A small network was shown many inputs. Here are its activations along a few directions, one row for each input.
Each table varies a few parts of the input and shows all the possible inputs, shuffled.
Descriptions start from the smaller parts, as in this example, which fits no table here: one of 3 separate values, together with either a single point or one of 11 places around a ring or (one of 5 places around a ring, together with one of 6 places along a line).
Shared parts are said once, and a part with two or three values counts as separate values.

Other details of the inputs shift rows strongly along two fixed directions, in all tables alike. That doesn't count.

Rows:
row 1: [  9,  -3, -23, -17,  -4,  31,  11,  -8, -13,  -7,  15,  -9,   3]
row 2: [-17, -23,  15,  11,  -8, -39,  14,   9,  21,   2,   9,   4, -24]
row 3: [ 14,  -8,  17,  -8,  20,  22, -12, -16,  -6,  22,   5, -12,  13]
row 4: [-14,  45,  28,  39, -35, -23, -41,  42, -30, -21, -64,  41,  13]
row 5: [  8,   0,  -6, -12,  15,  38,   3,   0,  -6,  16,  -8, -11,  12]
row 6: [ 10,  -7,  -5, -14,  10,  17,   1, -26, -13,  -8,  25, -10,   2]
row 7: [-24,  -2,  16,  20,  10, -32,   6,   4,  31,  24,  -2,   9,  -4]
row 8: [ 13,  -4,  -1, -10,   6,  36,  -1,   1,  -6,  22,  -5, -10,  14]
row 9: [ 19,  -7, -21, -22,  -3,  28,  12,  -9,  -8,  -6,   6,  -8,   2]
row 10: [ 16, -26,  11, -18,  11,  17,   1, -11, -16,  -7,  14, -17, -10]
row 11: [ 23,  -2,   3, -15,  15,  10,  -7, -25,  -4,  10,  15, -13,  17]
row 12: [-29, -18,   5,   9,  -1, -38,  16,   4,  15,  -1,   8,   0, -34]
row 13: [-12,  -7, -18,   3, -21, -32,  24,   6,  30,   9,  -6,  12, -20]
row 14: [-21,  17,   0,   2,  25, -32,  -7,  -1,  60,  -3,   1,  -3, -18]
row 15: [-15, -20,  -5,   4, -22, -29,  23,  21,  21,   8,  -9,   3, -31]
row 16: [-20, -17, -10,   2, -13, -28,  27,  21,  20,   2, -11,   3, -33]
row 17: [ 29,  51,  11,   3, -23,  22, -52,  14, -69, -44, -52,  19,  33]
row 18: [ 23,   2, -15, -17,   0,  24,   3,  -7,  -4,  10,   5, -12,  18]
row 19: [ 18, -22,   1, -13, -12,  32,   9,  13, -15,  -4,  12, -13,   1]
row 20: [ 11, -27,  13,  -6,   8,  21,  -2,  -7, -17,  -7,  25, -14,  -3]
row 21: [-37,   8, -13,  15,   3, -17,  18,  15,  25,  22, -13,   7, -13]
row 22: [  8,  11, -24, -14,   7,  29,   7,  -7, -10,   3,  11, -14,  15]
row 23: [ 13,   1,  -1,  -3,  20,  16,  -6, -21,  -6,   3,  25, -10,  21]
row 24: [ 21, -30,  17, -17,   2,  15,  -3, -10, -15,   0,  16, -17,  -7]
row 25: [ -5,  52,  14,  33, -41, -36, -37,  35, -29, -33, -56,  40,  17]
row 26: [-31,  -1,  10,  24,  16, -28,   5,   1,  28,  22,   1,  10,  -7]
row 27: [ 32,  34,  30,   3, -21,  10, -59,  -4, -74, -56, -38,  23,  20]
row 28: [ 14,  -8, -19,  -9,  -6,  32,   8,  -5,  -9,  -6,  18,  -4,   9]
row 29: [ 12,  16, -15, -22,  20,  37, -11,   4,  25,  -9,   3, -20,   7]
row 30: [-10,  37,  28,  38, -34, -44, -46,  14, -37, -48, -41,  45,   2]
row 31: [ -1,   0,   9,  -5,  27,  27,  -8, -16, -11,  14,  12, -14,  11]
row 32: [ 13,   5, -19,  -6,   5,  30,   4,  -4,  -6,   4,  14,  -9,  22]
row 33: [ 3, -1, -5,  0, 11, 42,  0,  5, -8, 16,  4, -7, 18]
row 34: [-27,   0,   8,  13,  19, -34,   9,  -3,  30,  23, -11,   7, -14]
row 35: [ 22, -13,   5, -12,   2,  15,  -1, -20,  -6,  -5,  26,  -7,  11]
row 36: [-24, -17,  -8,  14, -16, -23,  23,  24,  18,   1,   0,   7, -26]
row 37: [-18,   5,  -6,   6,  14, -46,  14, -11,  33,  11,  -1,   5, -10]
row 38: [ 25, -15,   4, -18,   3,  12,  -3, -26,  -7,   0,  19,  -8,   5]
row 39: [-15,   4,   2,  13,   4, -44,  10,  -5,  33,  13,   8,   8,  -1]
row 40: [  6, -17, -10, -16,  -5,  33,  11,   7, -21,  -7,  12, -17,  -9]
row 41: [-27,  10,  -9,  11,  12, -43,  13, -11,  27,  10,   8,   4, -10]
row 42: [-15,  -4, -16,   8, -22, -29,  25,  12,  30,   4,   1,  14, -12]
Description of these inputs: one of 2 separate values, together with either a single point or (one of 4 places along a line, together with one of 5 places around a ring).
Changing only the choice among 2 separate values turns row 1 into row 6. The same change can be made to row 15. Which row results? -> row 24
Changing only the choice among 2 separate values turns row 2 into row 19. The same change can be made to row 26. Which row results? -> row 33
Which other rows does row 30 become when the choice among 2 separate values takes its other values? List them by row number. -> row 28

Rows:
row 43: [ 30,   5,  47,  -1,   2,  45, -58,  -7, -66, -34,  -9,   4,  20]
row 44: [-25, -54, -12,   1, -18, -49,  61,  23,  59,  43,  22, -13, -47]
row 45: [-16,  33,  16,  26, -10, -67, -22,   4,  -1, -14, -32,  29,  -9]
row 46: [ 30,  -8, -25, -38,  33,  47,  21, -34,  15,  30,  40, -34,  27]
row 47: [ 25, -22, -17, -30,  43,  36,  13, -42,   6,  17,  54, -40,  17]
row 48: [ 27,  18,  36,  -5,  11,  38, -55,  -6, -69, -39, -11,  -9,  25]
row 49: [-36, -22, -17,  13,  22, -58,  44, -19,  74,  35,  42,  -4, -26]
row 50: [-32, -32, -13,   9,  19, -55,  41, -23,  75,  39,  35,   3, -30]
row 51: [ 22, -19, -20, -35,  34,  70,  18, -14,  18,  34,  20, -35,  14]
row 52: [-26,  22,  33,  25,  -5, -58, -23,  15,  -5, -17, -34,  22, -20]
row 53: [ 37, -54, -22, -45,   2,  47,  38, -17, -10,   8,  54, -33,   5]
row 54: [ 30,  28,  17,  -2,  -4,  66, -51,  13, -51, -21, -29,   6,  36]
row 55: [ 35,  43,   6,  -6,  -2,  42, -47,  -8, -57, -30, -17,   0,  50]
row 56: [-22,  33,   9,  33, -25, -49, -19,  12,  12,  -8, -36,  42,   3]
row 57: [ 49,   0,   3, -13, -31,  58, -21,  11, -80, -58, -15,   7,  17]
row 58: [-44,  14,  -2,  43, -33, -31,  11,  27, -33,  13, -38,  37,  -5]
row 59: [ 29, -44, -40, -46,   1,  66,  38, -14,  -6,  -6,  51, -36, -12]
row 60: [-33,  41,   6,  37, -16, -33, -17,  39,  13,  -9, -42,  29,  -1]
row 61: [ 27,  42,   5,  -6,   6,  60, -49,  16, -54, -26, -30,  -7,  41]
row 62: [-18,  36,   8,  25, -24, -50, -16,  10,  10,  -6, -49,  36,   0]
row 63: [-38,  -4, -32,   0,  24, -32,  49,  13,  81,  48,   5, -10, -23]
row 64: [-16,  22,  21,  26, -16, -61, -23,   1,   1, -13, -39,  33, -14]
row 65: [ 22, -38, -43, -51,  -4,  65,  34, -12,   1,  -7,  46, -42, -21]
row 66: [-10,  -7,  20,  28, -50, -46,  -2,  39, -13, -19, -36,  25, -18]
row 67: [-37, -39,   2,   1,  24, -46,  41, -13,  66,  36,  18,  -8, -43]
row 68: [-25,  43,   6,  36, -23, -52, -16,  15,  10, -12, -28,  36,   8]
row 69: [ 15, -35,   9, -24,  41,  48,  11, -29,   3,  15,  58, -38,   6]
What is each input in this table made of? -> either a single point or one of 6 places along a line or (one of 4 places along a line, together with one of 5 places around a ring)
Which other rows does row 68 become when the place on the ring of 5 takes its other values? List them by row number. -> row 46, row 55, row 56, row 62
A walk changes only the place on the ring of 5. It starts at row 67 and steps to row 52. List the rest of the walk in order. -> row 48, row 69, row 43
Which other rows belong to the same alternative as row 53? List them by row number. -> row 44, row 57, row 59, row 65, row 66

Rows:
row 70: [  4,  38,  20,  24, -24,   6, -40,  20, -47, -17, -50,  31,  25]
row 71: [ 15,   3, -10, -17,  32,  30,  -1, -33,   0,  11,  34, -22,  22]
row 72: [ 23,  27,  22,  11, -41,  13, -42,  33, -64, -38, -47,  19,  18]
row 73: [ 18,  -9,   5,  -9,  -7,  46,  -9,   6, -46, -10,   6, -12,  12]
row 74: [-45,  -9,  -6,  25, -25, -87,  27,  10,  32,  -5,  -8,  25, -46]
row 75: [  1, -39, -19, -23,  14,   5,  36, -19,  23,   4,  42, -22, -23]
row 76: [ 21,  11,   4, -14,   8,  54, -22,   4, -21,  -1, -13, -11,  19]
row 77: [ -7,  56,  17,  21, -12, -32, -48,  11,  -7, -34, -44,  29,   9]
row 78: [ 18, -30, -13, -30,   5,  19,  19, -16,  14,  -3,  30, -22, -15]
row 79: [-48, -17,  57,  42,  18, -93,  -7,   0,  42,  27, -11,  20, -34]
row 80: [-13,  53,  17,  27,  -5, -35, -44,   8, -17, -36, -38,  29,  10]
row 81: [ 28, -30, -11, -23,  -3,  28,  17, -24, -14,  -3,  36, -13,   4]
row 82: [-66,   0, -15,  32,   6, -71,  39,  24,  72,  31, -16,  18, -40]
row 83: [ 10,  26,  26,  16, -29,  18, -46,  33, -66, -47, -41,  18,   9]
row 84: [ -1, -40, -22, -12,   4,  20,  45,  -4,  25,  32,  39, -18,  -6]
row 85: [ 22,   3, -13, -15,  25,  31,   1, -34,   5,  14,  33, -14,  31]
row 86: [-47,  12, -11,  28, -13, -70,  26,  28,  55,  28, -35,  24, -24]
row 87: [ 25,  -5,   5, -17,  -8,  51, -15,  13, -29, -15,  -3, -13,   8]
row 88: [-20, -29, -26, -12,  31,  15,  46, -13,  42,  52,  34, -24,  -9]
row 89: [ 28,   6, -14, -24,  26,  28,   1, -28,  10,  13,  25, -22,  28]
row 90: [ 34, -27, -12, -31,  -2,  25,  16, -18,  -9,  -4,  27, -20,   1]
What is each input in this table made of? -> either a single point or (one of 4 places along a line, together with one of 5 places around a ring)
A walk changes only the place on the ring of 5. It starts at row 70 and steps to row 88. List the rest of the walk in order. -> row 82, row 76, row 86
